A small network was shown many inputs. Here are its activations along a few directions, one row for each input.
In each table, some parts of the input vary, and every possible input appears once, in random order.
Descriptions start from the smaller parts, as in this example, which fits no table here: line(6) and (point or line(11) or (values(2) and ring(8))).
Shared parts are said once, and a part with two or three values counts as separate values.
(in the rows, 128 means zero)

Rows:
R1: [ 90 162 221  69 121  91 123 143 137  24  56 145 143]
R2: [151 186 193  97 177 145 129 132 176 122  78 138 149]
R3: [126 190 187 151 191 181 103 123 195  83 102 119 108]
R4: [145 176 212  49 139  69 143 127 129  87  50 163 174]
R5: [151  79  58 113  74  68 147 119  58 172 140 141 134]
R6: [169 203 182 152 209 214 106 117 212 148 123 105 129]
R7: [137 176 198 120 192 161 136 140 207 151 114 121 169]
R8: [147  70  68  81  55  31 152 103  30 154 125 157 144]
R9: [121  81  45 155  88 113 121 119  72 135 161 133  86]
R10: [ 94 169 208 101 142 129 120 153 168  43  71 126 134]
R11: [135  75  62 157 105 126 147 129 102 219 188 121 141]
R12: [150  84  52 131  90 105 141 117  71 190 154 134 120]
R13: [155  97  54 159 106 132 136 114  92 204 177 121 107]
R14: [137 109  38 207 123 189 107 111 110 159 208 104  67]
R15: [ 95 169 200 121 160 168 113 147 183  59  84 119 119]
R16: [ 95  65  61 156  74 126 124 137  81 127 167 118  85]
R17: [111  91  55 208 108 202 112 127 120 151 213  90  67]
R18: [132  58  65 111  74  63 159 134  69 188 152 141 167]
R19: [ 96  60  67 137  58  88 128 139  67 111 154 124  99]
R20: [150 183 201  79 159 108 137 137 160 105  65 145 164]
R21: [166 113  46 183 124 179 124 110 110 214 201 106 100]
R22: [131  63  60 129  90  99 153 132  82 206 166 135 153]
R23: [114 174 208  71 133  79 122 124 129  33  52 161 144]
R24: [ 92  52  77 103  38  50 131 124  39  93 140 141 108]
R25: [122  76  51 136  71  76 126 120  58 119 147 139 100]
R26: [132 166 199  92 178 136 143 147 186 137  92 136 181]
R27: [131 164 206  76 161  99 151 152 170 120  79 143 195]
R28: [126  93  47 183 105 140 117 116  92 149 183 119  74]
R29: [156 195 193 125 192 170 122 125 196 136 100 122 137]
R30: [129  49  76  79  56  26 164 119  40 170 138 156 177]
R31: [149 185 187 146 209 205 121 132 224 162 136 104 161]
R32: [100  76  63 185  90 153 121 132 101 140 189 104  73]
R33: [127 156 217  46 142  61 156 141 139 103  65 160 205]
R34: [115 183 189 177 195 236  95 130 220  87 128  88 100]
R35: [145  90  54 181 122 173 136 125 120 229 213 107 134]
R36: [120 182 188 121 174 156 109 130 175  68  80 135 119]
R37: [118  67  61 103  51  38 131 105  30 100 132 156 110]
R38: [102 176 200 151 177 192 108 140 203  75 106 103 108]
R39: [119 181 195 102 154 118 116 135 160  51  66 142 134]
R40: [140 197 176 177 209 225  89 115 211  96 125 102 101]
Question: What is each input in this table made of?
Answer: values(2) and line(4) and line(5)
Question: The inputs of R24 and R37 match in every part but the line(4) part. If R16 is changed in the same way as R24 into R37, which row does it become?
Answer: R9
Question: Which other rows does R10 become when the line(5) part takes its other values? List them by row number.
Answer: R1, R15, R34, R38
Question: Which other rows does R20 become when the line(4) part takes its other values? List them by row number.
Answer: R10, R27, R39
Question: Which other rows does R23 become when the values(2) part takes its other values? List them by row number.
Answer: R37
Question: Which other rows does R12 become when the line(5) part takes its other values? List them by row number.
Answer: R5, R8, R13, R21

Rows:
R41: [109 134 131 169 141 179 113 135 158 117 155 103  98]
R42: [103 126 173  94 127 105 142 153 143 110  95 135 158]
R43: [114 121 129 158 142 177 127 144 162 151 151 103 124]
R44: [127 157 167 101 137 105 116 117 130  68  83 144 128]
R45: [136 137 166  90 137  91 146 129 135 138 106 144 177]
R46: [126  57  58  92  45  43 146 120  30 138 137 150 134]
R47: [152 166 166  89 145 100 134 126 134 115  78 148 144]
R48: [133  51   4 164  69 108 132 118  52 179 192 126  96]
R49: [135 151 124 165 154 176 104 111 149 115 141 115  88]
R50: [ 99 141 175 106 126 111 128 143 138  71  98 135 137]
R51: [159 162 123 153 160 174 119 119 152 157 136 119 108]
R52: [144 132 119 154 155 166 129 122 154 177 165 114 144]
Question: The inputs of R47 and R51 match in every part but one. If R46 is changed in the same way as R47 into R51, which row does it become?
Answer: R48
Question: What is each input in this table made of?
Answer: values(2) and (point or ring(5))
Question: A walk changes only the ring(5) part. It starts at R43 and steps to R52. List the rest of the walk in order.
Answer: R51, R49, R41

Rows:
R53: [146 113 112  93 109  72 146 120  90 148 111 153 148]
R54: [151 112  83 148 139 138 137 129 130 204 152 128 138]
R55: [ 99 112 124 124  88 116 121 139 102  76 109 124  91]
R56: [134 101 101 165 134 152 127 113 137 181 186 107 137]
R57: [118 117 102 172 124 180 118 127 133 144 184 103 109]
R58: [111 122  99 166 128 171 116 146 139 117 144 110  80]
R59: [157 214 189 144 199 196  98 109 195  93 100 117 109]
R60: [103 109 121 122 102  90 122 126 100  77 116 140 117]
R61: [114 184 247  76 180 127 141 158 203  93  64 135 194]
R62: [126 113 115 106 107  73 130 113  89 101 127 152 142]
R63: [148 110 115  93  98  91 153 129  91 174 116 140 144]
Question: What is each input in this table made of?
Answer: values(2) or ring(9)
Question: A walk changes only the ring(9) part. It starts at R58 and steps to R57. List the rest of the walk in order.
Answer: R56, R54, R63, R53, R62, R60, R55

Rows:
R64: [108 102  96 168 117 165 135 152 133 162 154 106  96]
R65: [146 102 107 104 107  81 150 122  88 159 140 146 170]
R66: [171 123  71 149 130 145 137 124 115 217 143 129 105]
R67: [113  93 117 108 105  89 145 131 100 145 149 144 164]
R68: [129 185 213 113 194 164 112 121 197  87  81 127 154]
R69: [109 102  93 171 117 167 115 145 130 132 150 105  72]
R70: [171 114  92 118 116 110 135  91  94 186 143 135 137]
R71: [120 185 213  91 175 121 125 151 188  72  40 145 158]
R72: [132 190 191 132 205 193 122 146 217 111  84 120 127]
R73: [154 111  84 151 130 127 135 117 119 183 176 126 158]
R74: [110  90 113  92  90  82 153 154  99 147 122 139 153]
R75: [130 194 197 135 215 169 111 127 213  90  98 128 151]
R76: [129 197 231  80 154 126 132 152 178  85  57 132 151]
R77: [142 201 208 125 184 201 127 147 208 122  99 108 120]
R78: [172 125  75 150 139 115 132  98 112 193 164 139 133]
R79: [122 103  94 153 130 134 130 127 131 169 183 123 151]
R80: [153 101 101 120 107 122 139 111 101 176 156 123 160]
R81: [ 97  93 119 107  85  84 150 153 100 116 112 133 129]
R82: [144 100 103  88  93  74 157 144  86 161 113 141 158]
R83: [110 115  97 114  77  93 117 130  77  64  98 142  79]
R84: [112 118 101 131  92 101 110 109  76  61 125 145  88]
R85: [107  94 118 139 101 132 131 119 113 131 155 112 128]
R86: [131 199 234  94 170 135 123 132 179  83  80 134 157]
R87: [ 99  95 123 123 100  91 142 130 100 114 138 137 139]
R88: [120  91 111 123 106 129 134 121 113 163 165 120 154]
R89: [119 118  97 146  94 140  99  99  88  78 141 120  78]
R90: [165 115  98 102 117  69 145 101  80 168 127 158 146]
R91: [121 100  90 152 121 162 137 153 134 192 163 113 124]
R92: [122 188 216 104 191 129 117 132 188  71  63 147 164]
R93: [138 196 230 104 174 171 118 121 186  97  98 114 147]
R94: [106  93 114 142 100 133 111 113 110 101 149 112 103]
R95: [162 113  95  85 102  62 151 124  79 170  99 152 135]
R96: [109 106 100 169 126 137 128 125 130 138 173 115 124]
R97: [140 205 215 126 194 177 115 126 203 100 114 115 143]
R98: [110 106  97 172 125 138 108 120 126 107 168 113  99]
R99: [ 99  94 119 127  98  92 122 124  97  84 133 138 114]
R100: [154 109  80 149 121 156 141 143 122 206 155 116 130]
R101: [ 97  92 114 110  83  85 130 146  98  87 106 135 105]
R102: [122 127  76 176 112 175 104 131 108 108 144 112  46]
R103: [122 131  81 176 120 146  98 106 105  84 162 120  72]
Question: What is each input in this table made of?
Answer: line(5) and (values(2) or line(6))
Question: The inputs of R91 and R67 match in every part but the line(5) part. If R72 is changed in the same way as R91 into R67, which row does it become?
Answer: R92
Question: A walk changes only the line(6) part. It starts at R90 and steps to R65. List the rest of the walk in order.
Answer: R67, R87, R99, R84
Question: A walk changes only the line(6) part. It starts at R103 and steps to R98. List the rest of the walk in order.
Answer: R96, R79, R73, R78
Question: Which other rows agree with R82 in the line(5) part? List them by row number.
Answer: R71, R74, R76, R81, R83, R95, R101
